A small network was shown many inputs. Here are its activations along a few directions, one row for each input.
In each table, some parts of the input vary, and every possible input appears once, in random order.
Descriptions start from the smaller parts, as in this example, which fits no table here: one of 6 places along a line, together with either a single point or one of 9 places around a ring or (one of 3 separate values, together with one of 8 places around a ring).
Shared parts are said once, and a part with two or three values counts as separate values.
In the rows, 128 means zero.

Other details of the inputs vary at random and push rows far along three fixed directions, the same in every table; ignore that.

Table:
x1: [148 163  75 119 136 142 169 154 119 144 144 151  77]
x2: [113  84 208 140  79 147  82 165  93 123 159  79 214]
x3: [137 138 100 130 132  54 105  78 146 111  86 116 100]
x4: [140 117 194 145  71 125  58 145  92 104 146 109 195]
x5: [138 149 121 137 138 122 100 100 131 112 118 157 144]
x6: [148 141 109 135 113  94 120 117 125 115 110 130 122]
x7: [109  97 180 126 109 105  81 120 126 123 122  78 162]
x8: [119 124 117 130 171  92 133  72 167 116  80 127 114]
x9: [143 120 168 155 107 127  90 115 117 103 125 145 200]
x10: [150 119 168 157 105 125  89 114 117 104 123 151 199]
x11: [131 111 169 136  91 189 123 191  94 147 181 137 160]
x12: [107 139 100 118 167 189 187 156 136 155 160 172 102]
x13: [ 66  73 142 126 150 104 183 127 149 144 113  60 120]
x14: [ 68  86 153 106 162 129 161 144 147 137 119  47 112]
x15: [ 85  88 133 122 136 137 188 153 131 155 145  89 125]
x16: [183 156 104 140  92  75  80  90 116 101  99 152 128]
x17: [ 95 100 156 143 150 113 122 106 144 112 110 104 167]
x18: [ 65  97 130 111 191 129 182 116 169 144 116  96 118]
x19: [144 150 114 105 136  76  83  82 143 102  80 100  95]
x20: [109  86 163 144 106  77 115 108 130 113 105  82 166]
x21: [196 195  87 118 107 130  80 118 115 118 119 187  82]
x22: [175 167  87 139 107 129 132 139 107 124 127 162 106]
x23: [115 116 147 138 136 144 134 122 133 131 141 149 156]
x24: [120  87 172 156  88 112 117 144 103 119 135  96 187]
x25: [136 161 100 101 137 174 147 161 122 157 150 138  81]
x26: [130 139 124 138 143 185 157 162 114 129 154 155 145]
x27: [167 146 114 142  98  83  90 102 117 111 110 145 130]
x28: [ 85  91 136 127 135 133 183 151 135 156 151 100 120]
x29: [175 133 145 160  63 132  98 145  88 121 155 168 169]
x30: [130 149 110 127 148 184 162 157 124 140 154 166 132]
x31: [100  87 175 119 114 161 134 164 118 146 156  79 160]
x32: [167 136 164 145  73 169  85 173  83 118 157 134 178]
x33: [222 207  79 115 100 127  72 111 115 108 105 185  87]
x34: [106  75 179 156  91 110 114 152 104 124 153 106 189]
x35: [125 145 109 102 144 136 141 123 148 147 124 123  73]
x36: [ 74 111 120 111 184 165 191 144 147 147 143 110 117]
x37: [133 153 101 105 139 174 156 161 128 156 150 149  72]
x38: [156 124 153 129  97 122  85 124 122 115 117 117 148]
x39: [ 84  82 150 111 154 116 149 121 160 141 106  58 109]
x40: [127 124 157 155 106 170 107 158  99 119 169 169 193]
x41: [170 144 108 144  96 142 140 145 102 131 133 159 123]
x42: [ 95  99 128 123 142  80 147 114 142 123 109  74 121]
x43: [101 107 151 134 147 109 111  97 143 120 116 118 160]
x44: [ 96  77 210 137  93 111  78 132 119 121 139  71 193]
x45: [143 138  99 126 130  54 112  76 149 107  75 117 100]
x46: [164 148 114 140 104  86 104 115 115 100 107 132 132]
x47: [117 149  94 115 166 189 181 153 132 153 155 161 108]
x48: [ 74 105 134 126 171 113 140 107 154 117 117 112 131]
x49: [128 167  82 114 169 176 170 142 132 142 145 171  92]
x50: [143 126 153 147 114 131  91 114 115 109 131 149 187]
x51: [ 98 103 143 107 141 149 150 146 141 157 139  91 108]
x52: [136 144 107 126 161  76 102  52 164 108  76 148 110]
x53: [141 139 100 132 135  58 116  85 141 100  77 108  99]
x54: [151 152  81 122 127 149 172 148 121 155 142 163  80]
x55: [194 167 114 129 101  96  61  88 128  97  85 143 110]
x56: [136 168  82 115 168 174 173 144 135 136 137 170  94]
x57: [148 136 116 110 131  76  85  70 155 111  76 106  95]
x58: [140 147 132 124 109 163 114 165 105 137 155 146 122]
x59: [154 164  99 129 147 110 106  78 144 113 100 171 114]
x60: [ 69 113 120 115 185 116 160  98 170 135 116 112 109]
x61: [ 92 105 140 124 159 162 169 138 139 145 145 123 146]
x62: [ 74 105 119 115 188 114 165  98 171 137 110 123 103]
x63: [ 82 126 112 114 180 151 178 130 152 141 139 128 104]
x64: [151 180  73 116 158 157 150 117 140 138 134 196  83]
x65: [140 140 133 144 118 167 117 147 108 124 159 183 162]
x66: [129 143  99 118 161 190 186 150 132 157 153 171 110]
x67: [166 143 116 143  97  86  94 100 118 111 109 144 130]
x68: [158 146 127 122 116  63  60  61 151 103  78 124 103]
x69: [ 90  84 137 133 136  77 141 107 146 129 110  97 120]
x70: [162 151 150 130  86 166  90 169  85 124 159 139 153]
x71: [ 64  92 132 119 193 132 189 113 170 144 112  93 115]
x72: [139 138  97 126 130  55 109  77 146 108  82 113 102]
x73: [162 155 125 119 104 167 112 152 109 141 149 148 117]
x74: [152 118 161 163  65 136 101 164  84 122 169 143 190]
x75: [144 153 129 119 109 163 117 158 111 141 155 143 117]
x76: [188 189  77 102 121 148 110 126 122 133 123 167  73]
x77: [141 124 129 149 102  87  98 120 116 110 124 136 142]
x78: [ 97  69 185 153  96  79 104 119 122 118 130  81 187]
x79: [119 124 100 126 138 110 158 126 137 139 125 134  89]
x80: [136 135 128 139 136 182 152 157 115 137 155 161 151]
x81: [154 133 121 140  95 155 152 163 100 140 150 152 137]
x82: [ 95 104 151 109 140 110 121 124 146 128 110  69 126]
x83: [129 142  93 123 134 150 182 166 120 150 159 141  90]
x84: [ 80  88 150 102 155 115 147 122 161 140 109  57 110]
x85: [124 108 144 148 100 149 144 185  93 133 174 132 158]
x86: [145 145 133 115 112 181 136 184 101 136 158 127 128]
x87: [132 147 107 126 158  77 101  51 166 104  81 150 109]
x88: [125 124 100 120 133 114 164 121 136 142 118 124  96]
x89: [ 96 102 139 107 147 149 158 151 141 149 132  80 108]
x90: [138 147 133 122 112 165 119 171 101 132 156 140 120]
Description of these inputs: one of 3 separate values, together with one of 5 places along a line, together with one of 6 places along a line.
Q: The inputs of x40 and x47 match in every part but the place on the line of 6. If x11 is changed in the same way as x40 into x47, which row does it become?
A: x57
Q: The inputs of x56 and x26 match in every part but the place on the line of 6. If x20 is changed in the same way as x56 into x26, which row does it become?
A: x13
Q: Change only the place on the line of 5 in x88. List by row number the other rows that result.
A: x15, x16, x42, x72
Q: A walk changes only the place on the line of 5. It starts at x83 and steps to x74. List the rest of the walk in order.
A: x78, x28, x29
Q: Change only the place on the line of 6 in x73. List by row number the other rows that result.
A: x31, x35, x37, x55, x84
Q: Change only the choice among 3 separate values in x64. List by row number the other rows that result.
A: x44, x78

Table:
x91: [186 162 121 144 111 142  74 108 116 114 134 197 154]
x92: [108  67 179 138  85 177 154 192  99 165 180  93 188]
x93: [136 106 166 153 127  69  65  73 136  80  73  95 201]
x94: [ 59  87 134 113 154 185 224 195 131 180 187 126 108]
x95: [188 175 104 163 103 129 102 119  99 101 115 179 148]
x96: [166 195  31  99 152 135 181 113 141 146 114 198  29]
x97: [164 158  95 113 115 137 139 146 127 148 144 164  85]
x98: [169 168 125 153 101 126  89 112 111 113 141 199 145]
x99: [180 159 114 149  92 120 102 131 106 103 133 187 131]
x100: [135 163  45 111 173 154 202 153 140 151 129 177  30]
x101: [110  84 182 155  84 162 153 186  89 126 171 109 204]
x102: [ 85  95 129 112 182 107 150  78 172 138  97  91 125]
x103: [113 101 137 113 126  66 124  91 155 129  92  77 121]
x104: [105 106 170 128 124  76  90 101 146 109 104  71 129]
x105: [196 154 112 143  90 121  92 144 102 115 128 163 125]
x106: [148 176  56  91 165 180 168 125 145 155 121 171  44]
x107: [119 108 181 137  92 175 139 186  94 139 170  86 171]
x108: [118  80 192 145  83 159 137 197  98 139 183  98 190]
x109: [166 172  91 151 130 136 122 128 118 117 128 189 111]
x110: [190 177 129 132  75 132  73 124 100 120 129 158 131]
x111: [ 93  88 165 151 118 183 168 164 105 157 179 126 182]
x112: [119 113 158 136 145  74  83  75 159  92  92 110 165]
x113: [128 107 148 131  88 141 126 182  88 141 180 104 169]
x114: [117 110 160 140 121  57  51  75 133  86  97  97 200]
x115: [ 92  82 171 150  87 151 137 192  78 134 191 108 205]
x116: [147 157  54  96 153 157 186 148 148 176 139 163  30]
x117: [ 98 104 152 123 133  81  92  89 156 130  98  82 109]
x118: [179 177 111 124  93 132  59 128  93  97 132 168 143]
x119: [127  93 168 135  90 165 159 191  99 142 169  91 176]
x120: [183 171 127 139 111 137  74 112 116 109 135 199 156]
x121: [ 61 100 146  95 164 209 196 192 136 172 180 117 110]
x122: [ 80 102  91 113 184  84 189 100 166 130  77  82  70]
x123: [145 169  80 108 153 163 160 158 130 153 136 146  43]
x124: [ 85 111 129  99 175 104 150  95 168 116  84  69 100]
x125: [184 175 113 130 118 146 100 110 116 118 128 187 149]
x126: [108  80 155 145 111  61  96  74 137 107  89  98 161]
x127: [ 79 113 121 127 173  86 170  87 169 122  93  85 111]
x128: [ 67 103 110 120 190  89 163  76 180 143 102 108  80]
x129: [ 71 116 109 125 167  68 140  87 156 124 105  91 116]
x130: [169 159 119 128 109 155  81 125 115 118 131 181 123]
x131: [ 98  65 189 158  86 166 134 181  92 143 184 128 200]
x132: [191 183  97 131 108 142 107 135 104 121 115 149  95]
x133: [ 67  96 164 109 136 195 186 202 124 183 191  95 117]
x134: [119 102 163 136 129  81  75  86 136  83  72  77 165]
x135: [141 173  81  96 162 175 161 147 142 135 134 166  59]
x136: [193 169 123 138  76 138  71 120 101 126 126 160 128]
x137: [ 72 117 109 120 191  85 171  87 183 129  98 102  81]
x138: [109 109 161 148 123  60  92  62 143 101  93 108 170]
x139: [ 94  92 123 112 147 190 227 207 119 176 165  84 109]
x140: [190 169 115 148 119 138  80 124 113 101 122 189 153]
x141: [ 85 120 119 100 154  74 120 101 149 131 107  61  85]
x142: [ 78 117 115  87 183  99 150  82 178 132  82  85  78]
x143: [126 112 162 139 134  82  91  78 146  91  88  95 187]
x144: [173 165 113 131 119 153  89 139 111 105 122 173 119]
Q: The inputs of x92 and x136 match in every part but one. If x97 is changed in the same way as x92 into x136, which row does it become?
A: x133
Q: Describe the family of inputs behind these rows.
A: one of 6 places around a ring, together with either a single point or (one of 2 separate values, together with one of 4 places along a line)
Q: Which other rows agree with x98 in the place on the ring of 6? List them by row number.
A: x95, x109, x111, x127, x128, x129, x137, x138
Q: A walk changes only the place on the ring of 6. It starts at x113 and steps to x141. List the rest of the walk in order.
A: x118, x114, x129, x115
Q: Change only the choice among 2 separate values in x135. List by row number the other rows that result.
A: x124

Table:
x145: [ 64  82 112  97 174 175 227 184 132 167 156  86 128]
x146: [138  92 150 151 120  78 111  73 147 109  66 103 131]
x147: [174 189  65 136 140 129 113 111 129 117 136 234  92]
x148: [ 73  64 197 137 113  92  98 131 124 110 111  29 163]
x149: [141 164  90 106 116 175 153 169 113 170 152 155  50]
x150: [180 162  73 102 138 100 100  97 139 109  83 134  88]
x151: [157 143 132 116 113 175 109 158 112 147 166 165 144]
x152: [179 198  56 137 141  54 118  83 138  88  77 162  60]
x153: [132 153 100 105 144  59 114  90 160 105  72  88  47]
x154: [ 57  41 229 134 120 100  74 133 131  92 128  41 211]
x155: [139 118 160 174  79 167 122 186  63 118 171 138 196]
x156: [115  73 177 127 100  60  59  89 143 112  97  73 175]
x157: [199 194 103 126  77 131  91 146 102 129 140 182  79]
x158: [ 60  77 137  93 158 183 192 201 133 160 162  75  97]
x159: [ 89 122  98 103 164 152 238 171 136 164 149  89  93]
x160: [143 126 150 125 117 197 122 184 100 131 174 133 179]
x161: [147 156  97 105 150  63 122  82 162 116  70  81  68]
x162: [134 159 148 165 120 174 115 153  97 108 154 168 182]
x163: [121 142  84 105 155 202 199 173 121 174 188 187 113]
x164: [ 89  99 190 170 126  61  64  57 144  91 107 117 197]
x165: [147 113 165 142  70 175 110 175  85 156 176 119 176]
x166: [144 140 143 119 109 176 100 174 101 140 172 170 133]
x167: [136 135 116 109 128  49 107  69 167 127  81  87  85]
x168: [111 139  66 114 191  74 145  90 164 111  75 126  64]
x169: [161 171  37 121 157  77 127  77 152 118  96 197  45]
x170: [ 97 131  88  97 198  84 149  78 172 115  78 107 104]
x171: [132 164 136 115 125 213 142 172 109 165 184 171 101]
x172: [ 74  51 236 164 123 175 141 142 136 129 138  92 228]
x173: [152 156 103 153 102 139 163 164 107 139 172 181 107]
x174: [ 95 155 103  97 190 104 133  77 179 112  83  98  51]
x175: [ 73 129 121  92 195 201 209 154 160 170 151  87  93]
x176: [204 153 144 167  35  99  71 121  81 104 148 173 196]
x177: [182 207  70 121 128 148 121  88 128 131 133 216 103]
x178: [ 51  99 150  95 184 200 208 161 155 196 173  84 109]
x179: [117 103 141 111 118  59  63  87 146 112  87 101 109]
x180: [ 96  85 156 166 113  29  84  62 139  99  92  93 154]
x181: [206 146 147 162  90 154  72 124 114  94 116 210 179]
x182: [ 52  60 123 103 169 108 189 121 159 163 132  80 123]
x183: [155  84 169 155  93 174 126 166 104 130 145 152 186]
x184: [ 86  72 173 128 125 100 125 122 132 126 108  27 162]
x185: [204 168 119 155  64 126  79 128  74 101 125 161 177]
x186: [199 152 129 165  45  95  54  94  83 104 127 175 182]
x187: [174 104 184 171  68 160 130 169  93 124 151 145 185]
x188: [ 51  93 129 123 200 103 161 119 165 118 108  92 125]
x189: [132 194  65 102 176 212 208 154 131 159 153 173  89]
Q: The inputs of x164 and x169 match in every part but one. If x174 is changed in the same way as x164 into x169, which row does it become?
A: x158
Q: The inputs of x161 and x160 match in every part but one. If x152 is changed in the same way as x161 into x160, which row does it become?
A: x188
Q: Describe the family of inputs behind these rows.
A: one of 5 places along a line, together with either a single point or (one of 2 separate values, together with one of 4 places along a line)
Q: Which other rows agree with x185 in the place on the line of 5? List them by row number.
A: x146, x148, x149, x155, x165, x180, x184, x186
Q: Change only the choice among 2 separate values in x162. List by row number the other rows that result.
A: x164
Q: Change only the place on the line of 5 in x181. List by row number the other rows that result.
A: x146, x172, x183, x187
